Each row below holds a small network's activations on one input, seen along a few directions.
In each table, some parts of the input vary, and every possible input appears once, in random order.
Descriptions start from the smaller parts, as in this example, which fits no table here: values(3) and (point or line(11) or (line(6) and ring(8))).
Shared parts are said once, and a part with two or three values counts as separate values.
(in the rows, 128 means zero)

Rows:
R1: [135 152 114 117 136  76  62 154 147 162 124 137 145 146 134 158 103 176]
R2: [170 116 118  75  86 160 122  24 112 126 137 142  69 129 137 158 128 136]
R3: [ 96 127 124 126 125  85  61 128 115 126 153 104 146 163 122  98 140 165]
R4: [175 131 107  85 133 115 122  52 130 196 131 167  76 135 133 157 128 156]
R5: [113  87 140 125  96 179 205  99 109  86 129 121 125 112 123 122 135  72]
R6: [126 163 121 105 134  35  99 104 138 193 111 142 143 130 141 180 106 141]
R7: [106 104 128 153 117 189 164 149 133  71 142  78 127  96 117  80 152 143]
R8: [125 145 154 162 144 129 131 227 155 108 106 133 183 132 120 111 124  94]
R9: [ 99 140 162 184 148 140 124 191 111  85 119 106 164 139 121  60 154  91]
R10: [139 113  96  89 106 147  90  92 133 101 174  94 106 132 115 119 133 173]
R11: [123 152 141 171 162 125 164 184 125 136  92 154 144 111 142 153 103  84]
R12: [129 106 131 144 149 156 194 131 127 144 118 158 107 111 131 139 130 105]
Describe the family of inputs behind these rows. -> values(2) and ring(6)
The inputs of R12 and R4 match in every part but the values(2) part. If R7 is changed in the same way as R12 into R4, which row does it become? -> R10
Change only the values(2) part in R11. List by row number the other rows that result. -> R6

Rows:
R13: [115 148 155 208 136 170 109 250 133  63 111  92 184 124  98  86 122 123]
R14: [121 156 164 156 157  90 143 165 164 142 108 154 132 105 140 165 140  96]
R15: [153 136 114  95 124 103  80 139 131 150  96 147 155 147 155 164  87 139]
R16: [113 106 139 168 116 214 151 180 119  45 145  74 151 121  93  41 155 110]
R17: [142 158 111 107 123  80  57 127 140 144 143 119 139 147 114 159 106 168]
R18: [121 148 117 139 169  64  61 121 136 169 154 121 109 139 117 141 143 194]
R19: [134 114 110  98  96 159 186 101 128 120 126 129 119 103 151 134 116  99]
R20: [144 122 108  78  94 129 104  51 111 113 155 107 105 136 125 135 129 138]
R21: [108 104 154 136 121 141 187 103 135 119 136 143 102 113 131 126 162 102]
R22: [137  94 104  70  95 155 133  75 102 118 125 136 120 156 141 125 105 144]
R23: [125 113 138 138 139 150 193 103 103 145 118 150 113 127 131 100 146  82]
R24: [141 148 117 125 122 113 133 168 154 149 103 145 151 106 151 176  89 116]
R25: [108  99 112 112 129 120 105  46 105 140 177 112  74 140 119 105 167 176]
R26: [131 146 147 163 170 104 151 162 130 174  93 163 141 128 125 134 126 104]
Describe the family of inputs behind these rows. -> values(2) and (point or line(6))
The inputs of R18 and R25 match in every part but the values(2) part. If R24 is changed in the same way as R18 into R25, which row does it become? -> R19
Change only the values(2) part in R22. List by row number the other rows that result. -> R15
Change only the values(2) part in R20. List by row number the other rows that result. -> R17

Rows:
R27: [126 113 130 107 114 142 137  60 104 114 141 121  92 131 141 109 153 124]
R28: [120 142 121 135 151  87  86 147 142 154 142 134 128 141 122 143 128 164]
R29: [121 112 164 193 147 197 197 228 118 102  80 148 174 130 122  69 128  63]
R30: [130 122 106 102 125 124  65 112 116 114 147 106 128 155 124 117 123 172]
R31: [141 125 127 104 140 101 154  96 137 165 121 159 113 119 141 171 124 106]
R32: [119 138 133 153 149  95 118 129 130 157 146 134 111 127 128 124 152 144]
R33: [137 135  99  90 107 113  81 108 121 136 130 113 140 144 129 136  96 165]
R34: [141 153 111 123 145  87  92 148 139 171 115 147 138 136 133 167  94 156]
R35: [125 152 176 214 129 171 118 239 145  42 113  84 178 106  91 109 137 102]
R36: [103 122 148 182 113 210 202 206 143  50 132  81 153  84 114  53 154  88]
R37: [127 118 127 119 116 141 109  92 113 113 155 111 106 142 114  94 151 152]
R38: [128 139 119 109 126  88 137 123 149 181 116 166 128 127 144 179 106 128]
R39: [144 116 110  71 102 125 129  80 126 133 117 137 125 131 145 165 100 126]
R40: [118 129 136 139 141 106 154  97 125 162 134 145 101 122 133 132 154 122]
R41: [141 105 114  80 115 135 139  56 111 128 132 131 106 125 139 151 119 108]
Describe the family of inputs behind these rows. -> values(3) or (values(2) and ring(6))
